These are the activations of a small network on made-up records, seen along a few directions, one row for each record.
Each row is followed by the record's values for the fields Kamol, Pibim, Fod, Zez, Kuf, Dom.
Not every record has every field; a missing one is written absent.
Other fields move the rows too, some of them a lot.
Strong random noise was added to every row along 16 fixed directions; ignore it. To show where, here is one row again and again, with new noise each time:
[ -19   28  194 -187  271 -122 -117  100 -192  329   76   12   40 -417
  415  218  203 -324 -159   60   23 -211 -137   47  -30  -40  414   97
 -204  143  126 -204]
[-336  156  484  265 -166  205  499   -6 -257  125  461   92   34  -90
  236  101  -96 -284  450  -41   56   -9  106 -451   43 -245    2  214
  -71   14 -162 -455]
[ 317 -133  -13 -176  601 -391  -91  -15 -316  294 -522  476 -127   19
  -82  204 -173  193   -3  -12  147 -102  -35  247  318 -353  173 -119
  -83  235  296  -21]
[  65  427 -187  100 -135 -338 -324  106  -98 -213   92  -34 -358  293
 -485  -77  217   87  218 -157  -48  108 -188  -69   93  536  -56  157
  -78 -269  111 -425]
[-171  -18  -33 -220  207 -245  377  -73 -166  404 -303  421 -142  123
   85   68 -187 -188 -124    7  399 -454 -167   -1  -51 -302  299   -4
  -13  -24 -141 -176]
[-115 -252  276    8  166  224 -436  -44  117 -225   86 -359  -24 -501
   29  293   29 -312    8 -184 -187  -37  -25 -306  -34 -629   83   98
 -336 -181 -267   69]
[  75 -170 -155 -153  227 -119 -167 -196 -275   19 -311  299 -106 -398
  -33 -235 -228   10  125 -223  299  228  142  -84    8 -701 -130 -263
   65  -79 -552  251]
[-165   97  134   89 -117  -57  560  -36    7  223   35  324 -358  170
 -214  164  -78 -167  303   22  231  282  100 -330   22 -521   78  536
 -109 -160 -193 -248]
[-260  548  399  -10  201 -165  294 -114 -105  198  461  411 -863    6
  134 -377 -163 -533  324    9   29 -176  137  109 -131   38  195  136
   74  -90 -348   98]
[-338  -89  404   45   -8 -203  355  -97 -226 -115  339  274   57  422
  101   28   -2  324  138   79 -523  -80   21  294   31  -40  267  319
  322  331  552 -187]
[ 198 -136 -266 -288  168    0 -235   -4  171  -11 -367  -81   40  218
  195  439  201 -813   58 -104 -144   -5  135  389 -169 -556  323  -23
  295  391  121  535]
[-221  148   23 -176   12 -482  631 -113 -124  576  253  267 -108  -95
  -38 -119  333  239  208  116 -104 -161 -220  194 -152  449  151  249
  295  134   60 -365]
[ -39 -280   -4  -90  -31   85 -412 -341 -341 -446 -251 -183  627 -413
  371  -86 -165  508  141  -36  501  -18 -314   77  -12 -872  151 -176
  -71  243  250 -203]
[  -9 -220  475  396 -222  279   73  119 -376 -120  354 -292  122   61
  272  230  277  111  212  -46  406  143  359 -163  163  139   45  197
  -75  367 -102 -218]
[-332 -250  -25 -314   38  -38   64 -226  198 -131 -211 -231  350   34
   23   82 -106  478 -742  165  -44   93 -359  333  -50 -370  227  311
  -97 -121  658  -61]
[-711  612 -176  147  193  484 -623  181 -296 -172  414   57   37   76
   83 -137 -400 -427 -561   14 -178   -5 -565 -267 -175  598   84 -576
  -58 -409 -369   94]
[-153  318   -3  270 -236  246  191  668 -120  303  207  200  181 -238
  429  159 -265 -186 -565  392 -209  599  185 -613  181  465   -1   18
 -442 -286   64 -574]
[-171 -111 -172   58 -236  -64   72   -3  171 -106  -20    0  -54 -317
  -26 -233 -167  219  136   50 -124  -78   12 -266 -186  -64 -174 -251
   63 -212 -511 -111]

[  -7  -67  194  131  142  -90  -12  -83  272  101  246 -140 -442  236
 -591  507  458   -4  471   -3 -283 -347 -266    2 -124  300  203  448
   24  103   31   30] | Kamol=b3, Pibim=j1, Fod=absent, Zez=w1, Kuf=n6, Dom=y2
[-201   49  411  446 -277  495  138  -81  115 -378  506 -340  249 -149
  361  -99 -241  148  390  214 -171 -108   65 -125  -48  117 -212 -195
  -21  158   50  -61] | Kamol=b1, Pibim=absent, Fod=v1, Zez=absent, Kuf=absent, Dom=y2
[ -65 -180   73  161 -247  202 -617  339  261 -628 -182 -301 -144  186
  257  130 -252  102 -533  226   74 -378  -71 -154  -55  -78  386  -63
 -527 -124  105  -98] | Kamol=b2, Pibim=absent, Fod=v1, Zez=w4, Kuf=n6, Dom=y1
[  77  158 -365 -255  192  -10  132 -254 -239  320 -213    2  108  483
 -649  124  275 -284  131 -508  599  295 -216  211  204 -107 -224  291
  220 -132   83   79] | Kamol=b2, Pibim=absent, Fod=v2, Zez=w1, Kuf=n6, Dom=y2
[-156   51  149  -18  406  248 -218 -213  444  136  261  -99 -255 -388
  -34  433  182  -95  395  434 -196   44 -538  165 -288 -489  426  317
  -90  260   51  400] | Kamol=b1, Pibim=absent, Fod=v2, Zez=w1, Kuf=n6, Dom=y2
[-238   95  299  315   19  116  -17   44  -10 -114  373   -2 -472 -124
  -41 -220  -52  464  -31  220  216   75  -58 -126  -17  359   -5  -75
 -159    9 -425   95] | Kamol=b1, Pibim=absent, Fod=v1, Zez=w4, Kuf=n6, Dom=y1
[ 603  150 -682   57   76 -226 -147  324  212   91 -659  517 -544  449
 -471   -4 -195  167   -8  161  349  558  283   89  190   92  -96  -65
  -44  -52 -180  309] | Kamol=b3, Pibim=j2, Fod=absent, Zez=w1, Kuf=n6, Dom=y2
[-277 -663  219   35 -166   61 -151  201  566 -231   63 -492   96 -117
  -45  616  381  112 -386   67 -453 -241  -99 -264 -282 -266  468  539
 -278  -45 -121  -78] | Kamol=b3, Pibim=j2, Fod=absent, Zez=w4, Kuf=n6, Dom=y1
[ 184  235  101 -184  485 -291  209  225  -31  635 -112  348 -320 -355
  103   85  -41  -13 -265  196    1  192  -30   59  229  104  103   27
 -287   44  152  -56] | Kamol=b2, Pibim=absent, Fod=v1, Zez=w4, Kuf=n6, Dom=y1
[-216  188   -2  144  189  127 -628  -42 -202 -232  187   76 -315  361
 -309   95  126    0   19   29  145 -162 -526   12 -181  270  371   16
  -50  -23 -132  220] | Kamol=b1, Pibim=absent, Fod=v1, Zez=w1, Kuf=n5, Dom=y2
[-288  108   82  -81 -190  121  165 -175 -476  -35  283   72  525  -99
  368 -339  -65  105 -263  -32  117  398   18  113  -29    6    5   43
  204   25  229 -124] | Kamol=b1, Pibim=absent, Fod=v2, Zez=w2, Kuf=n1, Dom=y1
[-119   31   68 -137  200 -162  172   37  191  283  145   16 -291 -287
   49 -325  -31 -132 -288   23 -312 -355   91   69  -91  495 -109 -291
   10 -151 -284  129] | Kamol=b1, Pibim=absent, Fod=v1, Zez=w4, Kuf=n6, Dom=y1
[  58  320 -172 -170  118   21  592   45  125  580 -119 -180  218 -407
  347 -200 -140 -338 -233   41   90  -99  166   44   94  591 -472 -653
  147  -52 -171  -20] | Kamol=b1, Pibim=absent, Fod=v2, Zez=w2, Kuf=n1, Dom=y1
[-155  274  617  192  566  188  296 -107 -181  467  272  149 -156 -157
  308  257 -216 -298  405  165  126 -863 -389  -81   95  181  140 -418
 -164  330   51 -144] | Kamol=b1, Pibim=absent, Fod=v1, Zez=w1, Kuf=n4, Dom=y2
[-476  541   12 -114  446  406  403 -131  268  198   56  297  -91   38
  203  -38 -614 -267 -317  449  -70  355 -265  272  -93 -339  115  -91
   78    2  147  511] | Kamol=b1, Pibim=absent, Fod=v2, Zez=w2, Kuf=n1, Dom=y1
[ 185  191 -179  211 -158   79 -135 -138   86  -91 -124 -138   -3    0
 -477  203   47    0  627  -98  237  265 -214 -320   48 -303 -234  120
 -143 -110  -77 -200] | Kamol=b2, Pibim=absent, Fod=v1, Zez=w2, Kuf=n1, Dom=y1
[ -90  160  159   38 -101 -100  185    8 -225  -14  329   11  -86   72
 -125 -101  232    8  142 -196 -123  367  196 -159   97   13 -179  226
  120   60  -20  -55] | Kamol=b3, Pibim=j1, Fod=absent, Zez=w2, Kuf=n3, Dom=y1
[-134 -451 -334  -51 -217  -52  179  168   -2   29  -46   19  717  157
   87  398  376  332 -179  138 -568  351  -15  117  -89   62  173  115
  466  375  201    5] | Kamol=b1, Pibim=absent, Fod=v2, Zez=w2, Kuf=n1, Dom=y1
[ 190 -257 -397 -103 -441 -245 -234  182 -259 -200 -179  196  306   43
   92  -24  162 -215  -13 -243 -142  179  293 -239 -156  -86   86   84
  164 -124 -189 -240] | Kamol=b3, Pibim=j1, Fod=absent, Zez=w1, Kuf=n4, Dom=y2
[-242   56  553  161 -264  -68   46  129  -57 -133  665  -58 -341   28
  113 -309  158  338 -285  181 -194  -37  181   70  -61  691  162  417
 -158 -119   97 -273] | Kamol=b2, Pibim=absent, Fod=v2, Zez=w4, Kuf=n6, Dom=y1
[ 129   59  528 -358  299 -487  110 -346 -367  198  -13    9 -405 -519
   21 -486   -9   -7 -272 -408  755 -234  176  127  251 -263   -5  375
 -464 -431  -63 -321] | Kamol=b1, Pibim=absent, Fod=v2, Zez=w4, Kuf=n6, Dom=y1
[-463 -433  263  368  138  198 -348  239 -573   22  490  395   83  -52
  -47  225  137  310   64  -92 -271 -352 -207 -544 -119  272  349 -116
  -49   69 -775 -106] | Kamol=b2, Pibim=absent, Fod=v1, Zez=w1, Kuf=n4, Dom=y2
[-185 -259 -121  209 -516  389  -13 -187  121 -356  150 -215  401 -264
  291 -172  -59  551   27  326  271  349  -83  -78 -362 -263    6   60
  103  108 -248  103] | Kamol=b3, Pibim=j2, Fod=absent, Zez=absent, Kuf=absent, Dom=y2
[-315  184 -363 -329 -274 -570 -305 -216 -141  -78   55  271 -154    5
 -668 -159  436  150  -51 -220 -261   76 -688 -297 -395   10  254  618
   42 -615  -45 -495] | Kamol=b3, Pibim=j2, Fod=absent, Zez=w1, Kuf=n5, Dom=y2
[ 331  153   89   11  361 -106 -573  204 -138   72   15  151 -276 -225
 -210  303   43 -517  -22 -216 -396  215  103 -216  156   20   69  148
 -345 -327   26  -93] | Kamol=b3, Pibim=j2, Fod=absent, Zez=w1, Kuf=n4, Dom=y2
[ -23  -41   36   41  239   45  -64  146    6 -226 -373  170  147 -180
  290 -167 -720  305 -300   97  -90 -239  145  -48  218 -132 -173 -673
  -81  -10  -32   15] | Kamol=b3, Pibim=j2, Fod=absent, Zez=w2, Kuf=n3, Dom=y1
[-129  -68  510  385   38  -20  -45  220 -381  -92  337   77  -68  256
  -59  350  208  312  165   18  -84   26   11 -359  270  159  175  322
 -232  143  141 -428] | Kamol=b1, Pibim=absent, Fod=v2, Zez=w1, Kuf=n5, Dom=y2
[ 134  242  374  -47  326  146   60   43  270  111  -41 -496 -177  -33
  199  156   -7 -295 -145   50   -9 -306   83  271  225  342  -91 -181
 -188  211  396  157] | Kamol=b2, Pibim=absent, Fod=v2, Zez=w2, Kuf=n1, Dom=y1
[ 148  -87 -326 -107   32   10 -552 -128 -369  -20 -115 -202  289 -512
   57 -207  333   28  123 -335  612   41 -170  -23 -171   25  -77 -387
   58    4 -610  102] | Kamol=b2, Pibim=absent, Fod=v1, Zez=w1, Kuf=n4, Dom=y2
[-324  271  294 -129   42  160  199 -322   31   60  428 -410   98  -99
  238  -67  195 -361  176 -127   26 -354 -261  355 -192   98   60  117
  190  121  235   84] | Kamol=b2, Pibim=absent, Fod=v1, Zez=absent, Kuf=absent, Dom=y2
[ 175 -210  191  -14   38 -156  339  217   72  593 -167   -6 -359  -71
 -163  351  366 -100  -93   29  475 -388   66 -323  114  319  127  368
 -436 -108 -280 -369] | Kamol=b2, Pibim=absent, Fod=v2, Zez=w1, Kuf=n6, Dom=y2
[  94 -189  -99  120  221  495   11  316   69  315 -240   14  474 -452
  482  639 -210 -510  101  188  251 -114  -53 -384   55 -430  209 -371
 -233  242 -401   21] | Kamol=b1, Pibim=absent, Fod=v2, Zez=w4, Kuf=n6, Dom=y1
[   9  348 -240 -199  250   95 -251 -129 -284  191 -193 -131  232   47
   43  -58    7 -249 -287 -136  683 -108 -412  115  105  120  -13 -256
 -164  -46  285  -82] | Kamol=b1, Pibim=absent, Fod=v1, Zez=w1, Kuf=n6, Dom=y2

Which values does each new row have?
[ 357 -391  100   99   70   70  216  151 -227  130 -361 -218  533  220
   57  385   10   12 -462 -262   26  339  586    2  480  210 -356 -134
   54  193  249  -12] | Kamol=b3, Pibim=j2, Fod=absent, Zez=w2, Kuf=n1, Dom=y1
[-179  -14   92  -26  227  -53  121   26 -182  319   84  202  301 -462
  -21  -36 -162  557  -97  156 -461  248 -246 -234  175   74 -217 -181
  -62  -80  207 -225] | Kamol=b2, Pibim=absent, Fod=v2, Zez=w1, Kuf=n5, Dom=y2
[-137 -247 -364 -289 -158 -283  373 -339  116  194 -272  -52  179   78
 -176 -237  184  282  -68  -97  226 -365 -199  246 -302  125  -68 -146
  378  -15 -120   43] | Kamol=b1, Pibim=absent, Fod=v1, Zez=w1, Kuf=n4, Dom=y2
[  87 -143  220  325   44  427  -97   31  177  -72  -49 -480  -36  254
 -197  614  132 -450  174 -122  259 -240   37 -198   84  -41 -103   34
 -204   70 -124  174] | Kamol=b1, Pibim=absent, Fod=v1, Zez=absent, Kuf=absent, Dom=y2
[-267  165  105  -30 -543   57  431  -88   13 -181   46  -77  -35  219
  106 -258 -175 -434 -237 -220  547   96  204 -292 -116 -366   14  462
 -127 -503 -151 -429] | Kamol=b3, Pibim=j2, Fod=absent, Zez=w4, Kuf=n6, Dom=y1
[-137   50  -13  166   94  355 -261  184  -58 -340 -206   58  -29  382
   49  -34 -499 -231 -227  -56  141 -232  -16 -313  199 -278  -75 -421
 -220 -151 -103  129] | Kamol=b1, Pibim=absent, Fod=v1, Zez=w1, Kuf=n5, Dom=y2
[-111  -81 -277 -123  121 -283 -480 -250  142 -507 -356  252 -287  239
 -469 -189 -347  304  -25 -154 -338 -235 -340   21 -183 -427  -27 -287
  128 -305 -132  235] | Kamol=b3, Pibim=j2, Fod=absent, Zez=w1, Kuf=n4, Dom=y2
[ 429 -223   98 -216 -128   88  395  120  272  323    4  -21   -1 -574
  608 -364 -108 -284   86  209 -252   77  651   79   -2 -288 -253 -221
   15  178  -47  347] | Kamol=b2, Pibim=absent, Fod=v1, Zez=w1, Kuf=n5, Dom=y2
[ 381  329 -167 -495  247 -234  258 -273  416  276 -365 -251    7 -505
  -91 -215 -168 -570  131 -303   72 -193    9  111  179 -392 -431 -108
 -257 -483  315 -178] | Kamol=b1, Pibim=absent, Fod=v1, Zez=w1, Kuf=n4, Dom=y2
[  93   13 -381 -102 -102 -368 -122  427  133  314    8  194   92 -160
  110  180  493  178  -60  397 -484  222 -239  -12 -190  388  410  204
   32  203  232 -190] | Kamol=b1, Pibim=absent, Fod=v1, Zez=w1, Kuf=n5, Dom=y2
[ 208  163 -432    4 -457  248  -82   69 -227   74  -65 -393  291  400
  -24 -127  328 -567   70 -324  448 -238   45 -182  -65  633 -437 -547
  219   22 -221    0] | Kamol=b2, Pibim=absent, Fod=v1, Zez=w1, Kuf=n5, Dom=y2
[  76   76  -62  124  114  204  -53  276  137  105 -145   89  -38 -164
  290  262 -254 -300  152  184  -22 -196  -21 -236   42 -219  124 -308
 -208  167 -224   64] | Kamol=b2, Pibim=absent, Fod=v1, Zez=w2, Kuf=n1, Dom=y1
[-104  193  170  -31  334  183  -44 -333 -272 -121  -70  144   23   80
  349 -175 -305  111  431   92  677 -441 -374  384  -29 -599  329 -272
   83  501  103  216] | Kamol=b2, Pibim=absent, Fod=v1, Zez=w2, Kuf=n1, Dom=y1
[ -76   19  -68    6  233  226 -395 -246  -58  -73 -146 -266   79    3
 -319  177  -66   -1   32 -210  480 -292 -495 -165   16 -179    2  -98
 -310 -232  -63  -91] | Kamol=b2, Pibim=absent, Fod=v1, Zez=w1, Kuf=n4, Dom=y2
[-317  -96 -268  -13 -663 -176 -368  -59 -272 -370  336 -117  156 -116
  297 -406  558  313  -97   21  152  -94 -230   28 -622  477  355  -39
  414  146 -522  -84] | Kamol=b3, Pibim=j2, Fod=absent, Zez=w2, Kuf=n1, Dom=y1
[ -89 -300  215 -203  -56 -308 -282   59 -428 -148  327 -133   95   25
  414 -151  608   32 -244 -215   45 -371  123  415 -101  357  475  257
  160  334   51   14] | Kamol=b1, Pibim=absent, Fod=v1, Zez=absent, Kuf=absent, Dom=y2
